Here are a small network's activations along a few directions, averaged over the inputs that share one value of a field.
Related values have similar rows: they may be neighbours, one step apart, or belong to one group.
Random noise pushes rows far along 10 fixed directions. That doesn't count. These rows show it; they differ only by the noise:
[-211  -59  174 -173  191  127   86 -281   75  -88 -232   22  -85  -44
  112  479  505  132  204  147]
[  77  152  269   19 -257 -660  -97  196  -23   87  105 -288  104 -245
   60  -70 -106  419  135  -21]
[ 124  476   61  160  108 -141  -30  263 -165 -122  223 -416  156  181
 -244 -132 -232  462  -62  154]
[-270  264 -434  -45  288    2   60  -65   73  -17   40  157   36  169
 -419 -136  217  326 -239  297]
[ 394  384  355  251  248  210 -136  110   65   18   55 -853 -169  232
   10  -71  157 -693  497 -566]
[-152  273  245 -160 -369 -248  129  141  -64 -190   86 -325 -169   18
  -71  457 -408   59  271   64]
[ -59  -37  511 -146 -474 -219   47 -114 -121 -275 -161 -167 -252 -387
  377  400 -301  168  242   21]
[-181   70  111  364 -233  -91   66 -149  234 -264 -243 -137 -485 -177
  251 -271    0   -8  162 -132]
[-110  -17    8   46  103  281    3 -281   86 -108 -199  -64 -246  -82
  140  -29  187 -239   51 -160]
[ 295 -309  267  -32 -136 -426  -13   35   65  -70  -69  249   73 -232
   29  330  300  -33  222  169]
[  37 -112  115   40 -215  248  143  -92  265 -532  -73  143 -369   92
   84  284 -199 -269  -57   62]
[-153  -10 -363   90  132   65    8    1 -401  342   44  -49  258  -50
 -271  -91  -73 -279   55  -93]


Values of Z:
z1: [-177  559   88 -214   97  213 -132 -395 -481   73 -262 -448 -353 -349
  -16 -130  -16  -65  282  -97]
z5: [-165   52  -46 -259 -129  289   88   75   41  159  177 -101  -36  234
  105  -52 -322  -68 -256 -252]
z6: [-125  411 -312 -273 -200 -131  105   10 -119  -19 -139  243 -312  -31
 -472 -112   77 -249  174  228]
z9: [-270    1 -269  207  -29  281  162  -14  156   -4   72  137 -286  330
  -35 -188  -76 -299   34 -244]
z3: [ 563 -144    7 -173  -42 -351 -327  125  -30  250   62  136  160 -192
 -189 -189   -8 -669  193 -128]
z7: [  31  -74  337   69  279  249  111   84 -156  -46  -43  -72  101  272
  169  567   57  176  289  270]
z8: [ 348 -233  387 -401 -347 -327  -66   -9   15  -98 -244  224 -104 -360
  217  328   82 -249  315  215]
z4: [ 245   48  -73   36  -26 -167 -234 -116  -31  156  -84   61  -19 -238
   77 -558  214  -78   49 -316]
z10: [ -23   22  385 -116 -183  -46   41   88  235    6  173 -347 -252  134
  170  375 -177 -134  217 -268]
z2: [ 504 -262  279  297  147   53  -46  364  472   -6  140  -24  131  281
  322 -239   82  -16 -167 -118]
Each value of Z is a pair of two hidden parts, and every pair occurs once (5 first parts, 2 second parts).
Changing only the second part turns z3 into z7. z8 has the same second part as z3; what does that change turn z8 into?
> z2
Changing only the second part turns z9 into z4. z10 has the same second part as z9; what does that change turn z10 into?
> z1

Values of E:
e7: [-249  520  -62 -419  -94 -452   69  104  139   90  307  -97 -277  127
 -444  174 -340  327    7  210]
e3: [ -78  365 -578 -462 -184 -455 -289 -124   85   21  237  300   24  -75
 -582 -425 -317   26 -398   51]
e11: [-300  484 -205 -643  388  425 -107 -349  307  -99 -113 -140 -443   29
   -9   20  -37  -47 -274    8]
e14: [  16  518  595  637 -116 -251  322  454 -369 -148    4 -619 -197  252
  -59  198  104  333  792  250]
e13: [ -35  146  185 -350 -118 -237  209  -36   50 -234 -129  279 -158   75
   49  294  100  342 -155  221]
e12: [ 293   -8   95 -683   -3 -682 -453 -107   86  431  109  223  387 -544
 -138  -57  469  162  -70 -266]
e1: [ 370 -370    2  -53  421  478 -187   69   35  172   63  153  535  203
   74  -36  155  -58 -551  130]
e5: [  90 -520  -42    0 -238  -45    5   33 -410  278  163  179  185 -128
  113  102 -376 -198   70 -175]
e15: [ 200   83  129 -436  364 -322   74   29   57 -139 -268  477  -77   77
 -378  593  759 -187  585  624]
e4: [  36 -200 -435  297   79  276  321  223 -328 -146 -100  492   91  243
 -380  238   -9 -396  409  491]
e6: [ 442 -129 -506  -61   -8  -18  -27   57 -269   52  252  846   -8 -139
 -480 -253  -44 -544 -193  192]
e8: [-115  -18 -282  216  335   91 -160   68    7  201  294 -444  433  212
 -111 -288 -161  -15 -338 -332]
e10: [-314 -377 -201    1  -56  209  128 -269 -695  216 -169   30  299 -371
  -72  323 -270 -124  -90   99]
e9: [ 297 -218  -87   28  129  553 -102 -194  -52  -95 -103   92   98  -43
  -93  130  262 -449 -159 -149]
e2: [ 297  250  207   17 -389 -240 -183  299   18  263  158 -644   86 -112
  200 -600 -365  -73   83 -411]
E is arranged as 3 separate groups.
Which other values are in the same group as e14? Give them in the order they are listed.
> e7, e13, e5, e6
Which other values are in the same group as e11? Give them in the order they are listed.
> e1, e15, e4, e2
